Each row below holds a small network's activations on one input, seen along a few directions.
Each table varies a few parts of the input and shows all the possible inputs, shuffled.
A made-up example of a description, with smaller parts first: one of 4 places along a line, together with either a single point or one of 11 places along a line or (one of 3 separate values, together with one of 8 places around a ring).
Shared parts are said once, and a part with two or three values counts as separate values.
(in the rows, 128 means zero)

Other details of the inputs vary at random and push rows far along two fixed directions, the same in every table; ignore that.

Rows:
r1: [190 117 115 156 111 146 125  90  94 103 132]
r2: [ 86 115 114 101 141 127 125 170 151 176 113]
r3: [136 106 104 175 129 140 126 110 128 150 107]
r4: [121 154 145  33 112 110 143 147 116  92 157]
r5: [ 78 118 137 141 147 118 117 152 162 152 122]
r6: [160 119  94 183 127 130 108 116 116 178  96]
r7: [157 134 106 116  98 133 120 119  93 123 121]
r8: [ 92 110 121 149 133 116 125 136 155 154 119]
r9: [120 152 169  73 134 117 139 142 134  78 167]
r10: [120 151 142  67 136 107 148 148 139 125 144]
r11: [ 92 113 124 145 139 122 128 133 151 153 117]
r12: [ 98 122 152  85 141 108 141 151 162 113 149]
r13: [ 98 133 157  91 145 120 139 148 154 113 143]
r14: [179 148 139 128  96 137 133  97  88  77 150]
r15: [135  97 105 189 123 132 109 115 135 156 111]
r16: [165 132 110 117  99 134 116 127  95 122 124]
r17: [ 74 124 137 127 149 122 131 146 159 150 119]
r18: [ 87 127 137 128 150 132 137 142 153 144 120]
r19: [151 139 131 147 115 139 125 109 100 106 133]
r20: [138 121 110 182 130 151 123 106 108 143 103]
r21: [ 95 124 131 143 143 133 128 132 142 148 116]
r22: [119 142 145 108 137 134 142 128 127 105 134]
r23: [ 92 113 125 151 135 119 123 136 151 153 118]
r24: [136 154 161  93 120 120 131 128 116  76 163]
r25: [123 120 146 110 128 114 132 137 148 111 146]
r26: [147 107 108 190 131 146 111 112 127 152 106]
r27: [ 88 123 136 139 153 132 125 145 156 146 118]
r28: [158 117 102 188 133 158 116 100 106 140 104]
r29: [208 157 119 115  93 126 131  91  74  92 144]
r30: [209 141 112 110  85 144 125 113  73  92 138]
r31: [113 144 146 119 131 126 133 130 122 107 135]
r32: [187 131 127 122  99 137 143  92  96  80 149]
r33: [132 101 108 189 126 134 107 115 133 156 110]
r34: [ 97 143 155 106 141 118 129 145 138 106 143]
r35: [ 82 132 122 111 153 105 128 153 160 177 111]
r36: [ 88 106 133 141 148 119 123 150 170 156 122]
r37: [197 156 132  88 112 126 139 113  92  92 149]
r38: [127 148 144  79 138 103 134 155 143 126 142]
r39: [147 114 109 181 135 154 118 107 118 148 108]
r40: [ 96 119 131 138 144 131 133 135 151 147 113]
r41: [152 109  76 162 112 155 120 119 102 175  94]
r42: [106 142 159  65 124 101 146 136 141  86 164]
Each input here is: one of 6 places around a ring, together with either one of 2 separate values or one of 5 places along a line.
Changing only the place on the ring of 6 turns r10 into r35. The same change can be made to r32. Which row results? -> r42
Changing only the place on the ring of 6 turns r39 into r9. The same change can be made to r28. Which row results? -> r27
Which other rows does r19 become when the place on the line of 5 takes its other values? List them by row number. -> r8, r14, r23, r31
Which other rows does r30 become when the choice among 2 separate values takes its other values? List them by row number. -> r38
